A small network was shown many inputs. Here are its activations along a few directions, one row for each input.
In each table, some parts of the input vary, and every possible input appears once, in random order.
Descriptions start from the smaller parts, as in this example, which fits no table here: one of 8 places around a ring, together with either a single point or one of 11 places along a line or (one of 3 separate values, together with one of 6 places along a line).
Shared parts are said once, and a part with two or three values counts as separate values.
In the rows, 128 means zero.

Table:
x1: [100 142 104 160 173 163 126 219 127 105 124 110 152 136 108  66 118]
x2: [116 157 112 128  99 141 138 165 126 131 160 113 185 134  98  60 145]
x3: [133 141 101 125  76 140 170  98 139 159 184 117 171 168 108 153 161]
x4: [137  98 160  90 164 148 112 199  91 122 110  90 113 114 156  43 101]
x5: [107 154 100 139 112 153 159 168 119 138 169  96 153 164 106  79 144]
x6: [144 117 165  53 117 130 142 133  87 134 131  83 153 145 137  51 125]
x7: [168  95 153  56  68 127 153  80 103 170 167 101 133 149 153 130 145]
x8: [135 109 169  84 175 134 117 184  92 105 100  96 133 126 144  33  92]
x9: [128 140  98 133  71 131 177  98 137 156 198 114 157 179 115 153 156]
x10: [167 107 149  77  87 104 129  52 128 167 128 130  84 122 160 203 146]
x11: [141 101 152 124 147 112  83  67 136 125  81 159  80  99 158 179 109]
x12: [112 154 109 132 113 139 152 168 114 128 160 114 182 144 105  70 150]
x13: [118 102 163  91 168 144  89 182 104 115 105 105 139 121 149  30 100]
x14: [112 156 103 130 117 163 152 168 120 141 155 100 166 152  99  79 149]
x15: [100 140 110 162 170 139 125 220 121  92 128 125 167 129 114  56 119]
x16: [127 150  94 153  90 108 154  71 162 153 160 142 109 151 120 224 157]
x17: [131 150 103 146  91  94 146  70 157 145 151 158 137 133 119 217 164]
x18: [124 142 101 194 151 110 123 105 152 109 106 179 102 100 118 198 128]
x19: [128 110 160  61 110 141 114 132  99 144 136  91 159 140 143  48 133]
x20: [129 107 173 117 189 122 102 151 108  94  63 129  90 101 147 104  81]
x21: [133 140 107 126  72 116 169  97 132 148 189 130 186 160 114 145 162]
x22: [106 148 113 159 157 145 113 218 131  99 127 128 164 115 102  42 114]
x23: [149  99 157  56  71 122 131  63 115 164 163 114 159 156 146 119 144]
x24: [137 143 110 123  58 119 156  95 144 150 191 129 190 150 106 135 157]
x25: [123 140  95 191 152 131 123 105 160 117 104 161  93 110 116 211 128]
x26: [147 105 157  60 107 145 136 149  86 150 141  76 133 133 149  60 134]
x27: [132  96 164 123 177 138  97 166 106 110  74 123  71  88 160 113  91]
x28: [132 156  98 145  96 122 148  72 161 159 146 149 117 138 110 221 163]
x29: [164 118 158  69  97  89 135  37 128 152 118 136 103 134 148 196 136]
x30: [137 157 106 143  78 100 134  68 166 150 151 161 135 121 108 203 159]
x31: [ 94 138 109 192 187 152 112 187 142  93  89 141 109 109 110 134 109]
x32: [165 107 162  48  79 112 159  64 104 154 157 106 152 160 141 122 136]
x33: [ 93 136 114 195 185 128 111 188 137  80  93 156 124 102 116 124 109]
x34: [112  99 167 125 182 133  74 149 119 103  68 138  96  96 153 101  90]
x35: [ 98 139 117 191 170 130  97 185 148  83  93 155 127  91 109 114 105]
x36: [ 96 141 102 168 168 153 133 219 125 102 138 107 138 148 114  65 113]
x37: [119 143  92 199 149 124 132 105 157 118 117 161  74 119 119 207 121]
x38: [161  98 149 123 143 117 106  84 124 132  87 145  55  92 165 191 110]
x39: [148 111 153  77  90 100 107  35 139 161 124 144 110 130 153 192 144]
x40: [ 89 137 105 200 182 142 119 187 141  90 103 138  96 121 117 133 103]
x41: [158 108 158 117 154 102 112  69 125 117  76 151  74 104 152 183 100]
x42: [129 145 104 191 137 113 109 102 163 111 107 177 105  90 110 188 124]
Describe the family of inputs behind these rows.
Answer: one of 6 places around a ring, together with either one of 3 separate values or one of 4 places along a line
The inputs of x5 and x37 match in every part but the place on the ring of 6. If x2 is changed in the same way as x5 into x37, which row does it become?
Answer: x42
List by row number the other rows that have the place on the ring of 6 in common with x33.
Answer: x20, x27, x31, x34, x35, x40
Which other rows does x8 become when the choice among 3 separate values takes its other values? List them by row number.
Answer: x4, x13

Table:
x43: [145 105 148  89 112 127 117 101 118 149 131 115 106 130 154 129 128]
x44: [144 138 120 132 104 117 156 104 132 139 143 130 110 132 123 169 136]
x45: [ 99 135 130 146 186 142 118 194 109  97  95 109 108 126 129  71 105]
x46: [113 146 105 142 100 133 145 125 143 144 160 128 144 148 112 148 152]
x47: [106 120 133 155 180 158 113 195 116  97 104 120 123 121 119  64  88]
x48: [118 129 123 140 171 147 118 226 110 103 114 107 146 109 124  51 115]
x49: [142 117 121 123 116 138 143 103 127 156 141 116  79 142 146 173 133]
x50: [135 137 111 136 115 115 150  97 140 136 150 138 133 151 122 167 138]
x51: [117 135 115 203 168  98  81  96 175  95  68 199  80  72 126 229 113]
x52: [138 125 139 102 111 105 125  96 131 130 139 138 160 138 130 123 132]
x53: [109 120 134 147 170 152 117 209 111  98 116 119 140 118 127  53 105]
x54: [116 134 133 108  97 122 120 124 133 138 149 128 171 135 120 104 146]
x55: [147 126 148  98 100 106 130 103 123 133 133 130 137 120 131 126 130]
x56: [133 143 103 142 104 136 147 106 136 142 150 127 137 138 114 149 147]
x57: [141 112 155  85 118 122 125  96 117 139 117 123 132 128 141 136 131]
x58: [138 124 127 119 122 133 150  98 126 145 127 123 104 141 133 179 137]
x59: [136 131 131 108 101 125 121 105 127 136 139 127 164 126 122 105 141]
Describe the family of inputs behind these rows.
Answer: either a single point or one of 4 places along a line or (one of 2 separate values, together with one of 6 places along a line)
Which other rows does x56 become when the place on the line of 6 takes its other values? List them by row number.
Answer: x44, x46, x49, x50, x58
Which other rows does x43 become when the place on the line of 6 takes its other values? List them by row number.
Answer: x52, x54, x55, x57, x59

Table:
x60: [171  95 147  53 106 147 178  63  96 184 149  74  57 184 166 176 132]
x61: [ 93 143 104 133 110 185  95 211 135 148 151  92 170 118 109  41 155]
x62: [116 144  74 198  79 138  97 100 185 159 157 166 108  95 116 209 163]
x63: [115 152 117 130  80  81  96  67 174 133 143 181 199 115 109 173 169]
x64: [159 106 164 102 161 109 123 170  97  99 101 123 128  97 148  74  96]
x65: [105 157  66 221 169 156 183 178 136 115 136 128  84 148 106 189 133]
x66: [138 146 116 140 124 114 154 186 120 104 154 127 189 123 106  70 129]
x67: [124 115 114 182 203 151 152 164 115 109  83 124  24 122 146 195 100]
x68: [ 98 131 116 118 111 160 144 191 110 141 180  87 167 168 121  41 139]
x69: [127 136 145 147 194 105 136 133 122  86  74 138  77 126 126 143  83]
x70: [107 178  96 185 159 111 167 147 142  91 127 143 136 152  86 138 116]
x71: [120  91 163  79 148 153 113 175  87 135 125  83 106 143 163  45 107]
x72: [135 112 165  94 115  75  64  52 154 127  88 175 141  90 151 177 134]
x73: [157 144 134  85  49  94 174  62 121 147 178 131 200 148 108 133 162]
x74: [149 137 101  92  70 154 209  79 118 193 204  81 117 210 124 173 164]
x75: [178 104 181  48  86  88 142  45  98 140 124 124 140 122 151 136 128]
x76: [100 150 117 168 151 116 116 134 147  82 120 168 209 131  87  91 116]
x77: [136 104 123 161 113 134  65  87 164 151 102 162  49  70 157 215 129]
x78: [114 104 151  94 146 179  64 196 112 142  96  90 110  92 151  46 122]
x79: [119 111 167 131 187 110  85 119 126  78  67 164 148 105 129  95  82]
Describe the family of inputs behind these rows.
Answer: one of 2 separate values, together with either one of 4 places along a line or one of 6 places along a line
The inputs of x79 and x76 match in every part but the choice among 2 separate values. If x67 is changed in the same way as x79 into x76, which row does it become?
Answer: x65
Which other rows does x61 become when the choice among 2 separate values takes its other values? List them by row number.
Answer: x78
